A small network was shown many inputs. Here are its activations along a few directions, one row for each input.
In each table, some parts of the input vary, and every possible input appears once, in random order.
A made-up example of a description, with smaller parts first: one of 5 places around a ring, together with either a single point or one of 9 places along a line or (one of 3 separate values, together with one of 6 places along a line).
Shared parts are said once, and a part with two or three values counts as separate values.

Other details of the inputs shift rows strongly along two fixed directions, in all tables alike. That doesn't count.

Rows:
row 1: [ 55   1 -36  57  34  22 -50 -41 -61 -36 -50  -7 -59  25]
row 2: [ 39 -38 -36  55 -11  -4 -65   5 -35   2  42  11 -36  43]
row 3: [  10  -35   48  -39  -33   -8   71   88  -22  -28   27  -44  -33 -110]
row 4: [ 29 -22 -51  39  17 -20 -68  46 -49  19  35  -9 -33  28]
row 5: [ 64 -55 -47  41   3 -14 -36   3   0 -25  26  21 -45  47]
row 6: [ 24 -15 -60  31  27 -28 -69  63 -58  30  30 -12 -31  17]
row 7: [  14    5   46  -57  -22   35   74   66  -45  -29  -15  -49  -70 -110]
row 8: [-60  57 -19 -11  41 -19 -21 -11  41  50 -10  20  95  40]
row 9: [ 63  -7 -25  63  24  29 -52 -62 -54 -39 -45   2 -60  30]
row 10: [-44  34 -34 -28  34 -42  10 -22  68  47 -22  15  75  51]
row 11: [-43  33   7  11   3   4 -20 -73  62  30   2  49  90  60]
row 12: [ 33 -39 -73  10  19 -40 -54  58 -41  27  18 -15 -42  27]
row 13: [ 75 -22 -39  30   5  36 -35 -41 -15 -29 -11  24 -84  53]
row 14: [-88   2 100 -67 -92   6 102 -63  75  25   6  -5  80 -43]
row 15: [ 44 -15 -53  29  56 -23 -56  74 -18 -10  17  12 -32  13]
row 16: [-61  26 -37 -35  13 -44  -5 -24  49  71 -16   3  73  57]
row 17: [ 40  23 -59  33  72  -2 -52  18 -84  -7 -64 -29 -53   1]
row 18: [-90  44 100 -64 -30   6  98  -9  80  -2  -2   5  93 -68]
row 19: [-84  28  85 -76 -46  -9 116 -21  77  11  -6 -11  86 -59]
row 20: [ 48 -31 -31  57   9   9 -66  13 -26 -22  37  26 -25  35]
row 21: [  6 -51  93   5 -94  33  44  12 -28 -32  62 -21 -33 -85]
row 22: [ 41 -53 -56  24  -4 -26 -51  20 -28   5  29  -1 -46  47]
row 23: [   5   11   68  -16  -11   37   60   29  -77  -51  -43  -67  -51 -123]
row 24: [-49  82 -15  -5  52   0  -3 -86   9  25 -93  -1  59  39]
row 25: [ 49 -22 -45  36  46 -15 -54  56 -10 -20  22  16 -34  24]
row 26: [-65  64 -27 -19  51 -27 -23   7  32  61 -16  17  97  29]
row 27: [-57  50 -10  -5  27 -13 -20 -32  45  39  -5  31  94  49]
row 28: [ 25 -51  98   3 -63  38  56  22  11 -71  49   5 -34 -88]
row 29: [ 58 -39 -31  53  19   2 -53  15   4 -38  30  36 -38  39]
row 30: [-40  75 -37 -46  45   1  13 -45  45  46 -64  10  39  53]
row 31: [ 21  -9  62 -43 -44  49  77  27 -32 -51  -4 -35 -75 -90]
row 32: [  6 -67  70 -22 -92  15  61  28 -18 -32  45 -32 -41 -79]
row 33: [-31  59 -22 -30  18  18  15 -87  60  29 -56  30  35  68]
row 34: [-66  43 -15  -7   7 -26 -19 -41  36  63   0  17  82  57]
row 35: [ 30 -67  82  -9 -80  23  74  10   7 -59  45 -11 -41 -79]
Each input here is: one of 5 places along a line, together with either one of 2 separate values or one of 5 places around a ring.
- Changing only the place on the line of 5 turns row 9 into row 23. The same change can be made to row 14. Which row results? => row 16
- Which other rows agree with row 7 in the place on the line of 5? List them by row number. => row 3, row 6, row 12, row 15, row 17, row 26

Rows:
row 36: [ -2  10  24  -8  -2   7  20   5   3  -4   6  -9  -3 -22]
row 37: [ 20  -2 -29  33  12   0 -37  -3 -18  -2   4   9 -25  30]
row 38: [  9  -7 -23   4   7  -5 -21  17 -19   3   7  -3  -7  12]
row 39: [ 15  -8 -35  17  18 -14 -37  15 -19   2   6  -2 -21  31]
row 40: [ -9   6  10 -11 -16   5  22  11  -6   4   4  -6   2 -24]
row 41: [ 23 -12 -37  22  14 -10 -34   8 -13  11  -4   8 -25  22]
row 42: [ -2 -25  22  -1 -29  -9  19   3  20  -9  30   4  13 -12]
row 43: [-10 -17  26  -6 -29  -2  17   9  21  -3  36   5   6  -8]
row 44: [ 2  9  4  9  5  2  1 10 -2 -5  5  3 -8 -8]
row 45: [  6  -4  -9 -13  -5   6   8   9  -6  -5  -1  -3 -12  -1]
row 46: [ 20  -4 -23   3   7  -1 -13   6 -15   9   6  -3 -16  13]
row 47: [ 22  -8 -17  12  16  -3 -10   3  -3 -18  -7   5 -13  13]
row 48: [-18   3  26  -6 -14   7  10   3  -8  -9   4 -12   3 -18]
row 49: [  1   1  24 -10  -3   7  15   4   5   1  -3  -5  -1 -29]
row 50: [-82  65  -1 -30  31 -26  15 -60  72  48 -41  20 117  44]
row 51: [  7   0   2  13   5  -3   5   5  -3  -9  -1   2   0 -12]
row 52: [-10   3  13 -20 -12   4  27   7   3  -8  -2 -11 -11 -15]
row 53: [  6 -24   4   2 -22   0  -1  11  11  -1  37  13   4   6]
row 54: [ 30  -6 -31  21  14   6 -36  -7 -21   3   6   6 -19  31]
row 55: [ -5  -5  11 -16 -12  -1  31   1   3 -12  -8 -12  -2 -18]
row 56: [ 17  -5 -14  18  14  -1 -22   9  -5   1  -3  11 -15   2]
row 57: [ -3  -1  20 -16  -4  10  18   7  10 -10 -10   0  -4 -25]
row 58: [  3   2  22  -5  -2   1  24   0   3  -8   0 -10   6 -26]
row 59: [ 19 -10 -31  21  13   2 -44   5 -25  -3   6   5 -11  30]
row 60: [-13   1  40 -18 -21  13  28 -10   4   2  -5 -11   4 -37]
row 61: [-16 -22  39 -16 -37   1  26   7  28   2  26   5  14 -27]
row 62: [-14   6  23  -8  -1   2  12  16  -2 -10   7  -9   5 -23]
row 63: [-59  69 -34 -20  47 -19 -11 -62  73  48 -43  34  84  84]
row 64: [ 18 -17 -36  15  18 -14 -42  13 -16   8  -3   2 -19  25]
row 65: [ -4  -4  20  -8 -14   8  23 -11  -1 -19  -9  -6   0 -16]
row 66: [ -8   6  18  -2 -18  15  15  -1  -9  -3   4  -2   4 -22]
row 67: [ 32 -13 -37  21  19 -15 -24  -2 -15   3   0  -3 -21  28]
row 68: [ 17   2 -19  17  12   4 -18  12 -11  -2   6  10  -9   6]
row 69: [ 10  -5   6   8  -3   2   4 -14  -9  -6  -1  -7  -4  -4]
row 70: [-17  10  33 -25 -19   3  40   3   4   4   4 -20   0 -33]
row 71: [ 26 -16 -40   9  16  -6 -31   5  -7   1 -10   7 -31  29]
row 72: [ -7   0  22   5 -16   4  20  -8  -5  -9  -3  -6   5 -24]
row 73: [  2   0   5  -1  -5  10   2  -5  -5 -15  -2  -1 -17   3]
row 74: [  0  -6   6   0   8  -1 -10  14  -3  -3  -2   0   0 -13]
row 75: [ 23 -11 -28  30  11   0 -40  -4 -15   4  -4  13 -23  22]
row 76: [ 25 -11 -40  28  15 -16 -26   4 -16   1  -1   4 -19  25]
row 77: [-10   4  19 -12  -4   8  12  18  -5  -7   7  -6  12 -26]
row 78: [-17   6  33 -26 -25  22  35  -5   2 -13  -3  -6   7 -30]
row 79: [-55  66 -40 -23  45 -14 -12 -60  69  51 -42  37  91  82]
row 80: [ 11 -13 -12  20   6  -6 -23  -2 -18 -11   0  -4  -4  13]
row 81: [-18  -1  38 -24 -24  16  32  -8   8 -10 -12  -6   2 -34]
row 82: [ 11 -14 -21  12  10 -16 -16  10 -16  -4   0  -7  -7  11]
row 83: [  1   8  20 -12  -4  12  20   7  -1  -1   6  -6   5 -25]
row 84: [ 27  -4 -26  25  16   0 -36  -9 -17   0   5   3 -27  33]
row 85: [-24  -3  40 -17 -22   9  19   1  -1  -3  -5 -12  12 -38]
row 86: [ 10   0 -21  14   6  -7 -13  10 -11   4   5   0 -21  12]
row 87: [-14   1  33 -26 -20   3  35   2   6   9  -4 -16   2 -40]
- What is each input in this table made of? => one of 4 separate values, together with either a single point or (one of 3 separate values, together with one of 4 places along a line)
- Changing only the choice among 4 separate values turns row 77 into row 74. The same change can be made to row 40. Which row results? => row 41
- Changing only the choice among 4 separate values turns row 53 into row 61. The same change can be made to row 66. Which row results? => row 75
- Which other rows does row 45 become when the choice among 3 separate values takes its other values? List them by row number. => row 78, row 79
- Which other rows does row 36 become when the place on the line of 4 takes its other values? List them by row number. => row 44, row 62, row 63
- Which other rows agree with row 72 in the choice among 4 separate values? List them by row number. => row 42, row 47, row 50, row 51, row 55, row 58, row 65, row 67, row 69, row 76, row 80, row 82

Rows:
row 88: [-19  28 -66  -9  52 -41 -22  -7  44  44 -23  22  45  72]
row 89: [-31   6  61  -4 -29  14  33 -30  33  -9   6  11  45 -33]
row 90: [-32  35 -39  21  38 -26 -53 -26  44  40  11  43  69  77]
row 91: [-24  19 -12 -16  10 -12  10 -62  79  30 -17  33  57  60]
row 92: [ 56 -52 -51  36   9 -20 -58  58 -74 -10  25 -25 -74   9]
row 93: [-26  14 -48  18   9 -20 -41 -78  42  54 -24  32  52  94]
row 94: [ 75 -30 -28  61  22  23 -56  15 -63 -55   8   5 -73  13]
row 95: [-19   9  59 -36 -38  20  60  17 -37  -5 -14 -44 -22 -92]
row 96: [-35 -17  58 -36 -61   8  48  20  -2   7  36 -24  14 -57]
row 97: [-11  13  49 -46 -15  20  68  26   4 -18 -20 -24 -20 -76]
row 98: [-30  20 -15 -29   7 -20   9 -13  63  34  10  27  53  41]
row 99: [-41  17  51 -21  -8  -6  36  32   2  -7   6 -16  39 -63]
row 100: [-18   0  62 -26 -55  31  63 -13 -22 -22 -10 -38 -14 -65]
row 101: [ 85 -39 -48  35  18  15 -34  15 -39 -49   4   2 -94  27]
row 102: [ 72 -21 -33  52  40  14 -62  45 -73 -35   2  -4 -76  -9]
- What is each input in this table made of? => one of 3 separate values, together with one of 5 places around a ring
- Changing only the place on the ring of 5 turns row 102 into row 99. The same change can be made to row 95. Which row results? => row 92
- Which other rows does row 101 become when the choice among 3 separate values takes its other values? List them by row number. => row 94, row 100
- Start at row 101 and move only the place on the ring of 5, one step at a time. The first step leads to row 91. Which rows follow, in order? => row 98, row 88, row 97

Rows:
row 103: [ 27 -42 -10  22 -27  -6 -16  10 -19  -5  35  -3 -34   7]
row 104: [ 43   3 -14  17  20  22  -8  -1 -34 -28 -28  -8 -59  -9]
row 105: [-54  70 -37  23  64 -20 -60 -38  13  51 -32  22  96  59]
row 106: [  4   0 -81  16  46 -44 -57  -8  57  40  10  47  38 105]
row 107: [  6  -6 -10  -4  -3  -7   1  19 -33   8  -2 -25 -19 -15]
row 108: [ 43 -31  -1  24 -13  18 -10 -16 -13 -39   9   9 -45  12]
row 109: [-46  26  26 -57   2 -16  59  34  34  17  -8 -14  40 -46]
row 110: [-48  31  41 -43 -12   4  49 -15  13  14 -33 -23  27 -41]
row 111: [ 18 -24  17  55  -5   7 -46  20 -34 -22  43   8  -2 -11]
row 112: [  6  -3 -13 -18   6  -7   3  43 -19   6   6 -16 -23 -15]
row 113: [ -8   8  45 -12 -26  27  43 -43  29 -17 -10  11   8 -18]
row 114: [ 29 -40 -13   9 -18  -6 -14  32  -4  -8  42   5 -34   9]
row 115: [-39  40  42 -40  -6  19  59 -29  14  -7 -45 -17  24 -36]
row 116: [ 18 -32   8   7 -27   9  -2  -9  -3 -11  15   5 -17   0]
- Changing only one part turns row 115 into row 108. The same change can be made to row 109. Which row results? => row 106
- What is each input in this table made of? => one of 2 separate values, together with either a single point or one of 6 places along a line
- Which other rows does row 103 become when the choice among 2 separate values takes its other values? List them by row number. => row 107

Rows:
row 117: [ 16 -18  20  -2 -10  14   9  14  21 -21  17  18 -14 -16]
row 118: [-33  37 -63   6  50 -32 -63 -33  45  60 -16  41  61  98]
row 119: [-21  12  21  -5 -13   5  10   8   4  13  23  -1  28 -17]
row 120: [-50  30  30 -19 -14  -2  22 -13  26  22  12   5  51  -4]
row 121: [ -3  12  33   4  -1  17  22 -30  17 -18 -20   8  10 -20]
row 122: [ 44 -13   5   9  13  14  13  29 -15 -42  -1  -3 -49 -32]
row 123: [ 22 -13   7   3  -1  13 -10  36 -41 -17   4 -14 -48 -33]
row 124: [ 33 -39  -5  -2 -16 -10  13  38 -14 -11  25 -18 -47 -19]
row 125: [ 26 -12   4   5   2  17 -11  40 -42 -12   5 -15 -41 -38]
row 126: [-23  15  13 -19  -3  10  14   1   3   2 -20  -7   9 -17]
row 127: [  2 -15  21  17 -13  -1  -6  16 -16  -1  21  -7   6 -31]
row 128: [-41  35  26 -27  -7  13  32 -35  18   1 -20  -4  41  -1]
row 129: [ 11  -4  -2 -15  -3  -2  24  13 -16  -8 -12 -16 -24 -23]
row 130: [ 41 -28  18  21 -17  22   2  19  -6 -40  37  12 -39 -16]
row 131: [ 44 -28 -82  38  41 -19 -88   4  -7   3   8  29 -23  90]
row 132: [-25  -5  24   4 -18  -5   9  -8  10   1   6  -2  29 -14]
row 133: [ 50 -34 -79  55  26 -26 -80 -21 -10  18   9  21 -31  90]
row 134: [ 34 -20   3   4 -23  18   8   7 -34 -18  10 -20 -59 -16]
row 135: [  8  -9   5 -17 -15  11  13   4 -14  -4 -10  -8 -28 -19]
row 136: [  5  -7  10 -14  -3  14   7   9 -14 -20 -11 -10 -18 -18]
row 137: [-43  29  16 -27   6 -17  28  11  30  29   0  -3  59 -19]
row 138: [-50  16  22 -30 -14  -4  22  -5  38  20  -3   6  49  -7]
row 139: [ 27 -44  16  22 -21   3  -8  16 -27 -36  24  -9 -26 -20]
row 140: [ 18   3 -79  33  50 -22 -86   2   4  39   4  32  11  81]
row 141: [-29  15  41  -6 -12   3  30 -36  52   0  -3  21  51  -8]
row 142: [-47  21  15 -28  -2 -17  33   4  36  16  -5  -2  53 -10]
row 143: [-46  29  29 -11  -6   3  24 -34  15  10 -30  -7  46 -14]
row 144: [-19  19  23   3   2   6   7 -11 -11  10 -15 -11  23 -28]
row 145: [-42  44 -72 -11  48 -47 -28 -55  68  69 -31  38  82 108]
row 146: [-59  38  31 -31 -15  -2  43 -61  35  29 -40  -1  63  -5]
row 147: [-45  44  17 -31  16 -10  32  -3  16  19 -26 -11  40 -19]
row 148: [-19  29  18  -7   0  15  12  -3 -10  10  -4  -9  18 -20]
row 149: [ 23 -16  16  25  -5   9 -12  17 -49 -23   4 -18 -39 -35]
row 150: [  7 -19  11  -3 -32   6  13   3  -6  -5  26  -1 -13  -6]
row 151: [  7 -27   8 -16 -27   0  12  14   6   5  17  -6 -24 -10]
row 152: [  6 -19   6  -9  -3 -10  15  28  -1 -20  14  -9  -3 -15]
row 153: [ 43   0 -95  43  65 -23 -77   9 -25   5 -20  12 -30  76]
row 154: [ 31 -19  -2   0   7   4   7  33 -35 -38  -3 -22 -42 -27]
row 155: [ 42 -19  12   7   0  27   2  20 -13 -39   0   5 -53 -28]
row 156: [ 42 -30   7  12   1   3  10  39   0 -38  25   5 -38 -26]
row 157: [-46  39  23 -21  -7  11  29 -26  16  10 -19  -5  41  -6]
row 158: [ 27 -34  11  12 -23  12  -3  23 -26 -35  35  -7 -32 -12]
row 159: [ 21 -29   9  18 -24  10  -6  31 -28 -26  37  -7 -32 -18]
row 160: [ 34 -30   8  14 -21   9   3  -1 -35 -18  -1 -22 -53 -24]
row 161: [ 32 -19   3   6 -22  19   6   8 -40 -23   9 -13 -52 -18]
row 162: [-25   2  28   4 -13  -8   5  -5   5   8  11  -1  28 -17]
row 163: [ 20   6  21   6  -4  28  16  -7   0 -30   1   7 -22 -16]
row 164: [-60  31  28 -40 -28  -4  48 -45  57  39  -1   4  62  12]
row 165: [-47  46  28 -22  -2   8  25 -23  11  18 -15  -4  40  -9]
row 166: [-42   9  19 -39 -24  -5  32 -18  40  28  -4   8  41  -1]
row 167: [-13   8   9 -30 -13   7  25 -13  12  15 -20 -10  -6  -9]
row 168: [ 54  -8 -98  33  54 -26 -66  -4 -17  17 -19   8 -46  83]
row 169: [  2  21 -66  33  53 -19 -66 -58   9  20 -39  25  30  95]
row 170: [ 29  -7  -3   7  14   3   0  48 -43 -15   3 -23 -37 -42]
row 171: [  0  -7   7  -4   1 -14   7  39  -8  -4  20 -10  -5 -24]
row 172: [ 25 -16 -74  44  28 -29 -72 -36   4  27  -2  31   4  93]
- What is each input in this table made of? => one of 2 separate values, together with one of 4 places along a line, together with either a single point or one of 6 places along a line
- Changing only the choice among 2 separate values turns row 148 into row 119. The same change can be made to row 129. Which row results? => row 145
- Changing only the choice among 2 separate values turns row 152 into row 154. The same change can be made to row 159. Which row results? => row 157
- Start at row 127 and move only the place on the line of 6, one step at a time. The first step leads to row 162. Which rows follow, in order? => row 132, row 139, row 172, row 133
- Start at row 146 and move only the place on the line of 4, one step at a time. The first step leads to row 161. Which rows follow, in order? => row 135, row 129
- Which other rows does row 128 become when the choice among 2 separate values takes its other values? List them by row number. => row 158
- Which other rows does row 146 become when the place on the line of 6 takes its other values? List them by row number. => row 143, row 144, row 149, row 160, row 169
- Which other rows agree with row 167 in the choice among 2 separate values and the place on the line of 4? List them by row number. => row 123, row 125, row 126, row 135, row 136, row 155
